A small network was shown many inputs. Here are its activations along a few directions, one row for each input.
Each table varies a few parts of the input and shows all the possible inputs, shuffled.
Descriptions start from the smaller parts, as in this example, which fits no table here: one of 6 places along a line, together with either a single point or (one of 2 separate values, together with one of 5 places around a ring) or one of 11 places along a line.
Shared parts are said once, and a part with two or three values counts as separate values.

Other details of the inputs shift rows strongly along two fixed directions, in all tables alike. That doesn't count.
To show where, the next rows are all for the same input, with only those details redrawn:
[ -1   6 -15  -7 -26  33 -18 -11 -35  36   0  15  -9   4  -2]
[ -9 -29  20  13  14   3  15 -24   4  -5  15 -14 -14   2  33]
[-10   9  27  11   6   4   0   1  51  23 -18  -8  13   3 -41]
[-11  18  29   8   3   4  -1   6  63  28 -24  -5  16   3 -56]
[-10 -28  20  11  14   2  13 -24   7  -5  17 -15 -11   3  32]
[ -4   7 -11 -13 -23  29 -16  -9 -33  37   9   8 -10   0  -4]
[ -9 -29  21  14  13  -1  20 -24   5  -5  12 -14 -15   8  32]

Table:
row 1: [  8  -3  20  12   0 -24  22 -10   7 -17   9  -9  -4 -21  50]
row 2: [ 32  30 -46 -35  11  22  -3  -1 -39   0   1  20   0   8  -8]
row 3: [ -9 -31  21  15  13   0  18 -25   8  -8  12 -13 -15   6  33]
row 4: [-16 -10  19  21 -12 -30  12  -2   1 -33  11 -13   0  -8  44]
row 5: [ 15   5 -32 -20 -43   5 -12  36 -39  -8   2   8  10   0  -7]
row 6: [-15 -17  17  26   9 -37 -18  -1  -1 -26  23  -2  -3  -1  34]
row 7: [ 38  10 -36 -26 -36  11  -5  21 -27   2   4  16  10 -10   0]
row 8: [ -5  39  21  -6  10 -13  15   4  41  14 -41   1  28 -25 -30]
row 9: [-33  31  13  30  19 -34 -22  19  42   2 -25  -3   8   2 -70]
row 10: [ -6   1 -54  -8  -5   5 -27  30 -47  -8   3  15 -15  17 -28]
row 11: [ 17  23   8 -23  16  -8  23  27  54  -7 -37  -2  40 -15 -58]
row 12: [  3  15   6   8  46 -13  22 -36   4 -24   1  -3 -11  -4  43]
row 13: [ 15 -49   2  -8  18   8  19  -5  10 -27  19 -21 -10  11  15]
row 14: [ 14  -4 -33 -15 -22   2 -39  39 -42  -5   7  24  -1  11  -9]
Question: The inputs of row 12 and row 2 match in every part but one. If row 9 is changed in the same way as row 12 into row 2, which row does it become?
Answer: row 10
Question: Describe the family of inputs behind these rows.
Answer: one of 2 separate values, together with either a single point or one of 6 places along a line
Question: Which other rows does row 1 become when the choice among 2 separate values takes its other values? List them by row number.
Answer: row 7

Table:
row 15: [ 29 -36 -17 -17   3  14  20 -11 -28 -20  26  -4 -13   2  53]
row 16: [ -4  -5 -23 -16 -27  32  -3 -15 -47  26   7   9 -11   0   7]
row 17: [ -6  36  21  19 -10 -13 -32  10  27  29 -16  10   9  -1 -38]
row 18: [ 12  15 -29 -14 -41   2 -28  36 -28   7  -1  18   9   3 -27]
row 19: [ 36  13 -32 -35 -17  38 -18   7 -35  25   2  22   3  10 -10]
row 20: [  1  27  -8  -8  -7  -1  -1  30  30   4 -27  -2  22  -1 -66]
row 21: [-14  15  51  24  43 -21  20 -18  82   2 -21 -17  12  -5 -26]
row 22: [  8  16  22  -5  -9  20  -5  13  56  45 -27  -3  19   3 -63]
row 23: [ 10 -11   7   8  16 -19 -11  24  25 -25   8  -1   4  16 -15]
row 24: [ 12   2 -42 -19  -4  24 -17   3 -51   0  12  15 -13  14   0]
row 25: [  4 -29 -18  -2  19  -5  -5   2 -26 -32  22   1 -12  15  27]
row 26: [-15  -3  10  10  11   3 -22   7  20  15  -5  -2   1  16 -35]
row 27: [ -9  35 -17   0 -15  20 -25 -16 -34  37  -6  17 -10  -1  -9]
row 28: [ -6 -50   3  11  24 -31  29  -3   0 -62  24 -22  -9   2  53]
row 29: [ -4  -2   1   7  21 -22  25  -7   2 -33   3  -9  -3  -8  30]
row 30: [  0  16 -31 -17 -25   3 -17  20 -40   0  -9  16   6  -8  -8]
row 31: [  6  22 -36 -12 -10   0 -25   2 -53   3   4  22  -7  -3  16]
row 32: [ 23  20 -10 -20 -12   9   8   0 -15   9  -5  11  10 -12  18]
row 33: [ 16  23 -33  -9 -25  -3 -33   9 -59   5  11  28  -9  -1  22]
row 34: [-25 -47  11  19   9 -15  18 -28 -29 -34  27 -16 -23  -5  74]
row 35: [-16 -10  14  14  12   1   5  -1  33   7  -6 -16  -4   7 -29]
row 36: [-11  31 -21  -1 -22  15 -39  -7 -45  37  -4  24  -7  -2  -5]
row 37: [  4  55   2   0  11 -11 -11  18  41  13 -34   6  21  -5 -63]
row 38: [  2  36  19   9  -2 -34  -9  38  52  -2 -27   4  30  -7 -49]
row 39: [  7   6  -9 -18 -36  34  -3 -17 -42  32   2  11  -5  -9  25]
row 40: [  1  -3 -21 -16  -7  38 -17 -17 -40  32   8  14 -15  14  -5]
row 41: [-24  30  29  18   3 -17  -9  14  51  21 -31  -2  23  -7 -50]
row 42: [  7  21   6 -11   5  -4  13  24  52   4 -31  -4  29  -5 -68]
row 43: [  7  29  12 -14 -30  26  -9  13  31  51 -28   4  22  -2 -59]
row 44: [  4  28  10  -8 -21  20  -2  -9   4  40 -14  10  10  -9  -5]
row 45: [  3 -31  -2   7  -2 -28  11   2 -28 -49  26  -6 -12  -4  62]
row 46: [  7 -19  18   8  14   4  18 -47 -14  -3  24  -6 -20  -3  77]
row 47: [-14 -43  10  18  32   0  13 -31  -8 -22  29 -19 -28  18  43]
row 48: [-15 -38  49  25  49 -20  40 -15  82 -22  -3 -35   0   4  -9]
row 49: [-18 -37  46  35  14 -36  16   2  52 -31  13 -29  -1   4  12]
row 50: [  2 -36  38  29  38 -49  22  24  78 -55   7 -28   9   7  -6]
row 51: [ 26  32   8 -11   8  -1   3   0  27  10 -15   5  16  -8 -10]
row 52: [ -5  15   4   7 -27   6 -36  30  19  35 -12   8   8   8 -63]
row 53: [ -6   6 -23 -17 -30  33  -6 -19 -58  28   2  15 -11  -9  16]
row 54: [-10  26   2   9 -32  -1 -28  10 -15  29  -5  17   4  -5 -11]
row 55: [ 11 -13  -1  -7  21  -2  19   7  27 -16  -5  -9   6   0 -19]
row 56: [ 30   2 -36 -34 -35  30   0   3 -51  13   8  14   1  -3  18]
row 57: [ -5 -39  19  18  41 -35  23  13  50 -52   6 -25   3   5   4]
row 58: [-11 -14  38  21  44 -43  44   3  72 -54 -12 -34  12  -8  -2]
row 59: [-22 -49  18  23  21 -13  34 -29   3 -35  25 -30 -22   4  52]
row 60: [  3  38  14  -6  15 -14  14  16  53   5 -35   1  30 -13 -52]
row 61: [-13 -28   5  15 -18  -8  -4 -12 -40 -14  26  -3 -20  -4  57]
row 62: [-27 -21  42  29  29 -25  33 -18  48 -28  -3 -32  -3  -6  13]
row 63: [ 13  22  11 -13  -9  33 -20   5  26  51 -19   8  13  12 -53]
row 64: [ 20  16 -34 -29  -4  30 -17   9 -27  19  -6  20   3   9 -33]
row 65: [ 10 -23  -4   1  36 -15  31 -36 -24 -42  27  -6 -20  -7  78]
row 66: [-21 -21   5  18  11  -6  21 -35 -27 -17  21 -10 -23  -5  65]
row 67: [-10 -10 -10  -2  -5  15  13 -36 -50   6  18   7 -20  -8  59]
row 68: [  0  30 -33 -15 -22   1 -21  19 -40  10 -10  23   8  -8  -8]
row 69: [-17  -7   7  10  -1   1 -15  13  21  15  -7  -5   2   7 -36]
row 70: [  1 -13 -23  -2 -27  23 -41  -2 -63  20  29  19 -23  19  18]
row 71: [-18  20   0   1 -25   8 -25  23  14  33 -22   4  15   1 -62]
row 72: [  6 -34 -29  -4   9   4  14  -7 -37 -33  25  -6 -22   6  40]
row 73: [  0 -18  20   3  32 -23  42  -8  33 -42  -3 -20   7 -12  19]
row 74: [ 26   7 -32 -34 -33  27   1  -3 -60   9   6  16  -2 -12  35]
Question: Describe the family of inputs behind these rows.
Answer: one of 2 separate values, together with one of 5 places along a line, together with one of 6 places along a line
Question: The inputs of row 16 and row 71 match in every part but the place on the line of 5. If row 67 is changed in the same way as row 16 into row 71, which row does it become?
Answer: row 41
Question: Which other rows does row 22 become when the place on the line of 6 takes its other values? List them by row number.
Answer: row 39, row 43, row 44, row 46, row 63
Question: Which other rows does row 18 become when the choice among 2 separate values takes its other values? List them by row number.
Answer: row 49
Question: Which other rows does row 72 become when the choice among 2 separate values takes its other values? List them by row number.
Answer: row 35
Question: Which other rows does row 25 become when the place on the line of 6 takes its other values? List them by row number.
Answer: row 28, row 30, row 31, row 57, row 68
